A small network was shown many inputs. Here are its activations along a few directions, one row for each input.
In each table, some parts of the input vary, and every possible input appears once, in random order.
Descriptions start from the smaller parts, as in this example, which fits no table here: one of 8 places around a ring, together with either a single point or one of 9 places along a line or (one of 3 separate values, together with one of 6 places along a line).
Shared parts are said once, and a part with two or three values counts as separate values.
In the rows, zero is written as 100.

Other details of the inputs shift rows strongly along two fixed directions, in all tables alike. That doesn't count.

Rows:
r1: 104 106 103 103 97 98 103 94 100 101 107
r2: 102 104 106 102 95 97 96 96 99 106 106
r3: 98 108 98 103 97 96 103 104 102 88 101
r4: 101 103 101 102 100 97 103 95 97 101 109
r5: 98 108 98 105 97 96 102 105 102 88 102
r6: 102 106 107 105 97 100 100 96 102 102 109
r7: 103 105 105 101 95 97 98 95 97 105 105
r8: 100 104 103 102 95 95 99 94 93 104 107
r9: 90 107 100 106 99 97 99 106 97 102 101
r10: 91 108 98 105 99 96 101 104 96 101 100
r11: 95 108 104 103 102 94 103 101 99 92 102
r12: 111 82 91 85 116 100 105 107 111 107 95
r13: 107 103 97 109 95 101 101 101 101 100 97
r14: 107 103 101 105 94 100 104 99 101 100 100
r15: 107 103 104 108 95 101 101 102 104 102 102
r16: 96 100 101 103 91 96 101 96 101 98 97
r17: 91 108 97 104 99 96 102 101 93 101 103
r18: 99 76 88 79 112 100 102 102 110 105 93
r19: 95 89 91 79 121 96 105 109 107 104 94
r20: 95 98 106 105 92 98 97 99 102 100 100
r21: 106 103 99 107 92 100 95 101 98 104 94
r22: 105 102 107 103 93 100 96 98 99 105 104
r23: 80 97 128 102 103 179 82 86 69 74 88
r24: 96 99 102 103 90 97 100 96 100 98 98
r25: 98 107 99 104 99 97 101 105 103 89 102
r26: 95 108 103 103 101 94 104 100 98 91 101
r27: 95 108 103 103 101 93 104 100 99 91 101
r28: 99 76 92 81 114 98 101 104 109 105 93
r29: 105 103 106 106 96 101 100 99 102 102 107
r30: 106 104 102 103 95 100 103 96 100 100 105
r31: 110 79 92 78 115 97 100 104 107 111 97
r32: 107 103 101 103 91 100 99 98 97 103 96
r33: 111 81 90 83 112 98 102 105 106 109 90
r34: 91 110 104 102 100 95 101 104 101 99 101
r35: 107 104 96 108 95 100 102 100 101 101 96
r36: 98 87 95 84 123 93 104 108 109 99 97
r37: 98 108 95 107 97 97 97 102 106 87 98
r38: 100 104 106 106 99 99 100 97 99 102 111
r39: 107 103 97 107 91 100 97 99 97 103 93
r40: 107 104 98 110 94 100 100 102 102 101 98
r41: 95 99 102 102 90 98 99 97 103 100 100
r42: 92 84 119 83 130 184 90 86 71 77 88
r43: 105 104 105 105 95 101 102 98 100 101 107
r44: 90 107 100 105 100 97 100 103 96 103 104
r45: 107 103 97 107 91 100 96 100 97 103 93
r46: 111 82 89 85 116 99 106 106 110 106 94
r47: 91 111 101 100 98 95 104 101 98 97 99
r48: 95 100 104 105 91 97 99 97 101 99 98
r49: 101 103 104 103 100 98 101 96 98 102 110
r50: 107 103 104 105 90 100 98 99 98 104 97
r51: 98 108 95 108 97 97 96 103 106 87 98
r52: 100 103 104 101 97 96 97 96 94 105 108
r53: 106 103 103 104 96 100 103 97 100 100 106
r54: 103 106 105 103 98 99 102 95 101 102 108
r55: 103 105 103 100 94 97 99 93 95 104 104
r56: 91 111 101 101 99 95 104 102 98 97 99
r57: 100 89 89 92 117 100 95 109 114 92 94
r58: 101 103 102 103 100 97 102 95 97 101 110
r59: 106 102 102 100 93 98 99 96 96 104 102
r60: 106 103 100 111 95 100 99 103 104 102 98
r61: 91 108 97 105 98 97 102 103 94 100 99
r62: 106 102 100 109 91 100 94 102 100 105 95
r63: 103 105 103 101 94 96 99 94 96 104 104
r64: 110 79 90 78 115 97 101 103 106 110 96
r65: 90 108 99 104 100 97 101 102 94 102 103
r66: 96 99 102 104 90 96 100 97 100 99 99
r67: 106 102 105 106 91 101 96 101 100 104 98
r68: 99 103 105 102 97 96 96 97 96 106 109
r69: 95 100 100 102 89 98 101 96 101 99 99
r70: 91 108 97 103 100 96 103 101 93 102 102
r71: 91 108 97 105 98 96 102 103 94 100 100
r72: 100 104 102 101 96 96 98 94 93 104 107
r73: 98 76 93 83 115 99 100 105 112 106 92
r74: 101 87 90 86 118 98 102 113 112 95 97
r75: 101 90 87 90 116 100 96 108 113 92 94
r76: 99 77 90 82 114 98 102 102 109 104 91
Description of these inputs: one of 4 places along a line, together with either one of 3 separate values or one of 6 places along a line or (one of 2 separate values, together with one of 5 places along a line).
Changing only the place on the line of 4 turns r32 into r67. The same change can be made to r1. Which row results?
> r6
Changing only the place on the line of 4 turns r23 into r41. The same change can be made to r62. Which row results?
> r21
Which other rows does r18 become when the choice among 3 separate values takes its other values? List them by row number.
> r66, r76
Which other rows does r43 become when the place on the line of 5 takes its other values? List them by row number.
> r12, r40, r49, r54

Rows:
r77: 100 83 111 79 130 139 93 95 86 95 101
r78: 92 126 115 123 76 88 97 89 87 109 117
r79: 95 125 113 118 80 93 96 92 86 106 119
r80: 101 90 92 98 96 90 97 108 119 95 93
r81: 106 71 107 82 115 143 95 95 97 98 88
r82: 109 124 110 127 67 92 98 96 95 110 108
r83: 115 88 108 95 108 124 97 97 98 101 94
r84: 92 98 101 91 97 90 101 90 89 111 105
r85: 104 84 103 89 98 122 98 92 88 106 85
r86: 97 130 105 131 69 93 91 101 96 91 100
r87: 104 94 100 99 109 120 92 104 103 84 87
r88: 97 125 103 117 95 93 108 101 96 83 112
r89: 90 87 105 81 136 137 100 106 93 81 91
r90: 93 112 98 115 73 89 97 99 97 94 90
r91: 119 82 102 86 119 138 99 94 96 95 92
r92: 108 93 102 104 93 99 99 99 99 115 96
r93: 106 130 112 121 81 88 103 87 91 97 124
r94: 93 89 95 101 107 120 91 104 96 93 84
r95: 101 86 66 76 123 41 116 124 131 122 104
r96: 101 76 61 73 126 26 120 125 140 131 102
r97: 86 103 102 100 102 93 105 105 106 91 104
r98: 83 98 92 86 108 91 107 102 99 99 92
r99: 96 104 109 101 94 96 98 91 98 104 115
r100: 112 105 88 107 99 94 102 104 114 89 97
Changing only one part turns r90 into r84. The same change can be made to r86. Which row results?
> r79
What do these inputs look like to the network?
> one of 4 separate values, together with one of 6 places along a line

Rows:
r101: 106 133 97 128 54 16 115 93 130 96 129
r102: 106 95 91 85 114 59 122 102 130 95 120
r103: 68 129 109 130 73 100 89 100 87 83 96
r104: 83 141 96 144 49 54 101 112 104 103 92
r105: 97 66 97 67 118 111 96 89 90 122 96
r106: 69 87 99 89 122 161 84 104 75 78 70
r107: 110 129 129 150 52 129 82 93 88 90 98
r108: 102 89 90 75 116 49 120 102 114 135 128
r109: 101 76 110 84 109 166 94 89 86 69 67
r110: 82 91 71 84 117 43 107 122 127 111 102
r111: 117 67 91 87 118 122 88 107 113 107 90
r112: 119 130 98 139 51 20 101 107 137 121 131
r113: 95 69 99 64 121 113 98 91 90 120 100
r114: 115 67 97 86 118 116 87 106 116 105 95
r115: 115 72 78 76 98 53 111 104 114 147 93
r116: 128 101 83 82 137 121 112 103 94 81 92
r117: 119 76 69 81 97 46 114 105 136 106 96
r118: 95 122 127 128 59 139 92 77 59 108 89
r119: 97 129 139 135 86 142 87 90 85 79 119
r120: 90 138 124 128 61 70 107 82 82 114 133
r121: 102 73 95 71 117 113 102 95 112 81 92
r122: 102 107 73 86 147 119 105 122 87 94 85
r123: 124 71 92 94 108 120 92 111 114 112 79
r124: 104 81 83 73 108 43 110 98 114 138 118
r125: 122 148 124 142 94 160 88 95 65 76 109
r126: 90 84 120 79 130 162 100 87 86 60 96
r127: 107 81 110 84 140 127 100 107 111 99 114
r128: 72 91 96 77 144 114 106 115 100 90 99
r129: 92 127 123 128 55 109 91 74 66 110 109
r130: 86 83 81 89 113 112 98 118 101 102 64
r131: 117 142 107 121 91 110 104 89 59 109 113
r132: 104 69 92 74 114 110 101 94 113 83 88
r133: 67 132 111 125 77 101 91 102 86 82 100
r134: 105 128 118 139 49 113 101 85 90 77 87
r135: 82 98 76 87 120 44 115 124 125 111 105
r136: 111 77 101 88 124 114 90 105 115 101 106
What do these inputs look like to the network?
> one of 4 separate values, together with either a single point or one of 8 places along a line
Which other rows agree with r134 in the choice among 4 separate values? List them by row number.
> r101, r102, r109, r116, r117, r121, r126, r132
Which other rows agree with r112 in the choice among 4 separate values? List them by row number.
> r107, r111, r114, r119, r123, r125, r127, r136
A walk changes only the place on the line of 8. It starts at r128 and steps to r135. List the rest of the walk in order.
> r110, r133, r103, r106, r104, r130
